A small network was trained on made-up records. Each row is its average activation on records with the value named, seen along a few directions.
Values that are neighbours, or in one group, have similar rows; names and order tell nothing.
In the rows, zero is written as 500.
Random noise pushes rows far along 17 fixed directions. That doesn't count. These rows show it; they differ only by the noise:
[386 379 379 392 557 568 594 423 653 516 491 599 528 658 392 743 290 516
 440 465 276 437 388 640 566 597 616 576 262 567]
[636 390 718 588 500 516 494 453 718 290 296 407 418 443 428 282 613 484
 600 545 317 525 492 484 362 675 412 449 431 577]
[485 560 503 402 490 391 581 616 437 472 439 523 354 482 528 424 574 468
 640 767 599 478 630 450 208 467 471 409 559 401]
[427 611 408 458 771 495 640 430 506 667 594 520 524 439 492 573 329 504
 539 448 356 617 494 364 593 524 746 418 560 571]
[530 595 808 660 475 184 638 671 370 476 515 481 435 625 463 564 496 438
 486 654 736 780 666 501 563 538 651 976 689 641]
[604 388 587 636 434 613 359 541 492 435 327 404 606 650 509 301 552 503
 490 607 246 600 297 688 446 678 162 494 528 569]
[619 507 651 629 563 491 431 676 645 637 437 449 523 451 472 170 482 601
 442 598 237 616 386 453 712 643 586 531 540 560]
[653 565 646 349 612 542 294 668 646 488 485 433 615 416 413 350 404 495
 362 596 664 608 345 780 683 573 431 483 677 528]
[421 652 506 350 565 345 384 596 515 402 629 412 421 498 391 338 506 613
 543 773 595 402 412 316 600 241 695 464 404 522]
[581 592 334 352 671 188 585 454 680 655 399 508 510 521 128 567 435 535
 440 720 686 379 491 582 599 318 789 452 968 469]
[620 596 603 358 187 799 521 735 576 446 491 342 451 535 508 369 539 660
 517 646 540 393 392 460 424 517 413 379 430 306]
[530 419 482 446 732 418 442 569 674 555 619 724 430 229 515 454 408 483
 516 478 431 467 648 459 444 563 627 484 251 456]
[613 396 434 525 483 293 491 318 662 449 389 596 568 418 411 612 380 426
 580 329 658 415 507 547 471 348 446 513 640 442]
[642 542 527 608 367 528 679 386 330 612 249 630 673 531 757 674 357 549
 548 573 312 414 509 740 553 943 366 507 407 642]
[316 578 452 392 500 483 452 311 349 365 356 614 368 460 635 526 643 471
 598 686 641 295 546 432 543 347 777 386 458 802]
[659 729 825 537 436 621 732 396 409 470 527 177 567 539 630 474 542 551
 496 349 702 650 625 487 688 672 608 455 662 522]
[536 722 508 688 592 467 523 440 221 427 774 584 693 567 668 483 467 605
 662 596 405 628 611 354 523 490 581 706 458 654]
[502 456 443 626 469 657 370 299 325 627 215 365 431 350 432 520 909 391
 341 303 749 357 588 518 651 401 617 332 845 607]
[235 624 408 320 592 481 430 741 452 587  58 483 572 262 535 409 497 185
 574 283 682 638 616 766 628 596 494 521 666 286]


Values of G:
g10: [493 804 278 283 647 669 492 600 703 370 617 391 735 332 199 455 439 520
 679 319 597 573 527 421 441 280 597 481 739 173]
g4: [501 524 545 424 786 701 425 302 623 263 581 262 574 344 409 326 732 345
 501 160 566 598 676 605 425 591 384 266 540 381]
g1: [504 517 626 615 369 387 419 727 397 626 500 365 214 462 427 291 671 647
 398 794 480 434 378 200 531 379 538 460 464 595]
g5: [431 435 387 469 782 439 587 396 547 715 571 603 551 470 477 714 297 416
 401 359 422 625 468 564 587 558 647 462 614 602]
g3: [488 507 451 596 304 635 331 694 452 523 484 582 611 412 510 560 480 471
 473 300 535 573 419 519 543 411 328 710 484 417]
g12: [337 625 432 501 514 358 476 514 345 568 485 490 553 470 731 264 569 496
 587 428 434 458 647 506 616 496 505 423 316 344]
g6: [408 526 799 743 361 399 405 520 259 322 366 546 535 585 910 246 582 379
 614 497 504 730 525 546 615 643 346 695 501 765]
g2: [431 482 554 494 469 245 637 482 503 623 496 466 442 692 705 247 511 535
 464 604 475 517 582 465 617 489 600 387 570 422]
g11: [541 586 399 423 283 419 327 700 466 483 546 587 582 521 486 496 396 658
 476 693 581 316 316 525 597 321 394 596 352 428]
g16: [580 492 349 800 621 238 345 103 459 446 290 602 711 276 414 511 566 454
 628 241 352 361 484 418 668 457 432 547 617 672]
g18: [495 531 597 357 582 680 570 385 777 270 482 430 587 533 625 147 527 444
 664 395 430 654 546 547 440 521 540 261 716 430]
g13: [518 370 500 607 560 176 464 238 494 545 422 569 440 557 559 487 443 435
 536 544 522 520 411 485 485 369 369 397 697 699]
g9: [455 323 477 402 504 259 391 513 552 684 364 592 229 383 446 474 699 431
 232 639 837 272 581 599 617 371 670 359 694 537]
g15: [470 181 595 644 440 497 498 448 517 585 729 292 370 748 580 313 750 495
 299 233 516 500 694 456 475 369 432 440 334 229]
g8: [696 432 686 744 465 213 575 364 558 404 643 431 525 740 519 254 609 594
 574 575 513 564 683 443 472 379 527 633 631 489]
g7: [594 380 496 725 315 291 495 496 561 547 240 635 530 412 470 585 388 491
 528 467 460 431 358 413 639 498 483 704 619 668]
g14: [526 300 712 500 467 338 719 446 805 301 680 772 424 678 743 413 290 440
 631 402 377 679 736 590 276 618 478 701 258 441]
g17: [395 363 583 397 315 649 455 624 608 561 410 511 316 476 535 538 504 509
 318 496 552 427 332 454 650 474 633 471 419 564]
The values of G form a ring.
Name the neighbours of g4, in listed order.
> g6, g14
Name the neighbours of g8, in listed order.
> g10, g5
Name the neighbours of g7, in listed order.
> g15, g17
Name the neighbours of g2, in listed order.
> g18, g9
